A small network was shown many inputs. Here are its activations along a few directions, one row for each input.
In each table, some parts of the input vary, and every possible input appears once, in random order.
A made-up example of a description, with smaller parts first: values(3) and (point or ring(11) or (ring(5) and line(6))).
Shared parts are said once, and a part with two or three values counts as separate values.
(in the rows, 128 means zero)

Table:
R1: [115 122 138  74 131  84 117 115 103 158 130]
R2: [107 167 104 160  24 127  62 102 176 176 118]
R3: [139 129  85 141  85 115 147  92 112 138 115]
R4: [ 89 105 127  98 139  76 117 108 102 157 138]
R5: [144  92 163 170 146 102 109 129 139  91  96]
R6: [ 99 140 142  87 134 131 119 138  85 145 167]
R7: [ 77 116 150 111 134 111 119  92 111 161 157]
R8: [135 107 155 152 162 107 143 162 149  82  98]
R9: [163 147  72 143 116 172 157 127 113 149 131]
R10: [131  99 170 179 141 146 110 154 119  79 137]
R11: [ 83 134 109  83 182 112 134 126 132 138 146]
R12: [139 118  63 164 122 169 158 120 119 147 139]
R13: [158 165  88 106  95 122 184 129 125 127 113]
R14: [116 130 112  98 178 128 120 138 108 169 167]
R15: [134 143  70 125 123 154 169 113 140 120 115]
R16: [120 134  96 152  91 162 152 117  95 124 149]
R17: [175 111 175 144 136 106 107 137 144  90  96]
R18: [133  96 186 177 132 130 108 115 143  97 126]
R19: [119 137 113 154  80 147 151  79 118 145 130]
R20: [165 126 166 127 152 110 144 169 153  79  99]
R21: [163 156  93 122  79 116 147  97 110 139 110]
R22: [132 111 141 153 185 141 125 151 160  76  94]
R23: [ 83 124 121  82 160  77 147 145 116 144 142]
R24: [159 174  77 105 114 157 169 118 136 123 106]
R25: [144 164 102 132  83 165 151 123  91 129 142]
R26: [ 77 124 133 112 145 121 120 128  89 143 176]
R27: [100 136 161  88 123 123 121 103 112 164 146]
R28: [167 111 148 170 179 158 112 168 139 101 109]
R29: [108 152 119  57 174 119 134 132 130 140 139]
R30: [ 93 113 102 126 188 121 121 131 109 170 169]
R31: [ 74 103 140  95  56 120  41 130 179 200 125]
R32: [105 142 133  59 151  84 149 154 118 146 134]
R33: [165 130 152 126 173 145 124 160 163  75  93]
R34: [136  92 137 196 189 153 113 158 138 103 109]
R35: [133 134  80 123 104 119 183 126 126 124 118]
R36: [166 116 195 150 120 136 108 126 147  95 125]
R37: [161 120 180 153 130 150 110 163 122  78 138]
R38: [141 169 120 135  72 151 150  87 115 149 120]
R39: [144 103 174 163  65 124  40 130 205 118 133]
The inputs of R28 and R14 match in every part but one. If R17 is changed in the same way as R28 into R14, which row does it become?
Answer: R1
What is each input in this table made of?
Answer: values(3) and (point or (values(2) and ring(6)))
Change only the ring(6) part in R34. List by row number the other rows that result.
Answer: R5, R8, R10, R18, R22
Which other rows agree with R24 in the values(3) part? List them by row number.
Answer: R2, R3, R9, R12, R13, R15, R16, R19, R21, R25, R35, R38
Change only the values(3) part in R20. List by row number the other rows that result.
Answer: R13, R32

Table:
R40: [125 128  53 147  83 179 156  73 114 170 127]
R41: [129  87 148 181 131  99 128 171 182  56  82]
R42: [ 97 130  92 131 109 147 151 118  96 160 192]
R43: [106 130 136  41 153  84 145 107 147 167 131]
R44: [135 123 167 158 170 177  73 174 191  90 118]
R45: [198 127 165 160 197 154 179 162 118  34  96]
R46: [161  95 233 201 110 133  75 109 150  74 111]
R47: [ 93 145 128  56  94 112 133 130  99 161 132]
R48: [ 73 128 122 124 146 124 134 133  80 172 162]
R49: [194  83 161 166 152 122  84 177 146 107 108]
R50: [ 86 119 112 106 197  92 112 109 102 151 145]
R51: [118 172  88  77  64 114 140 115 108 145 157]
R52: [148 198  59 117  55 127 154  86 131 178 104]
What is each input in this table made of?
Answer: values(5) or (values(2) and line(4))
Change only the values(2) part in R51. List by row number the other rows that result.
Answer: R42

Table:
R53: [ 95 136 122  97  78 101 114 114 107 168 149]
R54: [131 149 118 130 139 153 133 122 106 141 155]
R55: [ 84 124  84 102 134 128 126 134 134 166 143]
R56: [124 132 141 121  84 104 110 102 114 156 139]
R57: [155 112 132 173 113 157 144 142 109  97 117]
R58: [137 114 154 136  85 122 108  98 135 122 125]
R59: [ 91 152  99 106 117 132 159 106  84 144 166]
R60: [126  74 183 134 204 112 132 166 114 103 152]
R61: [116 151  99  69 129 128 157 138 131 151 130]
R62: [132 140 140 114 108 125  92 129 136 152 140]
R63: [133 118 117 147 146 144 106 121 151 134 117]
R64: [132 112 121 186 121 130 128 133 148 101 104]
R65: [ 99 148  96 103 130 152 142 132 107 139 168]
R66: [171 140 125 155 127 137 132 159 153  86 101]
R67: [163 118 133 168 132 172 129 157 122 105 122]
R68: [139 128 129 148 122 150 143 105  98 121 132]
R69: [112  87 176 128 209  93 112 147 140 101 140]
R70: [143 114 161 169  82 130 123 129 157  93 114]
R71: [123 105 168 100 207  79 113 168 125  80 119]
R72: [147 127 164 161 105 145 108 144 173  99 117]
R73: [ 77 119  80 106 118 108 139 110 115 169 141]
R74: [143 125 157 133 111 142  92 121 157 121 125]
R75: [109 152  94  74 113 107 177 113 111 156 127]
R76: [146 153 116  94 135 129 144 130 134 143 120]
R77: [116 125 102 130 142 129 114 124 139 164 131]
R78: [139 155 112  98 119 107 165 106 115 148 115]
R79: [101 143 122  88  98 123  96 143 131 161 149]
R80: [ 96 107 218 112 185 109  86 158 134 109 113]
R81: [165 135 120 155 105 121 152 144 140  81  96]
R82: [151 128 130 145 142 170 122 127 118 122 135]
R83: [124 107 112 148 125 125 123 100 133 137 112]
R84: [158 139 119 115 117 120 156 110 131 111  97]
R85: [138 120 124 180 140 145 113 146 161 106 108]
R86: [120 154 118 133 124 134 153 100  83 145 152]
R87: [164 142 122 115 138 139 134 128 146 111 105]
R88: [107 122 100 133 124 107 131 101 117 169 129]
What is each input in this table made of?
Answer: values(4) and (point or (values(2) and line(4)))
The inputs of R64 and R57 match in every part but the values(4) part. If R55 is changed in the same way as R64 into R57, which row does it become?
Answer: R65
Change only the values(2) part in R84. List by row number the other rows that result.
Answer: R87
Start at R61 and move only the line(4) part, one step at a time. The first step leads to R76. Which rows follow, in order?
Answer: R87, R66
Change only the values(4) part in R67. List by row number the other rows that result.
Answer: R66, R72, R85
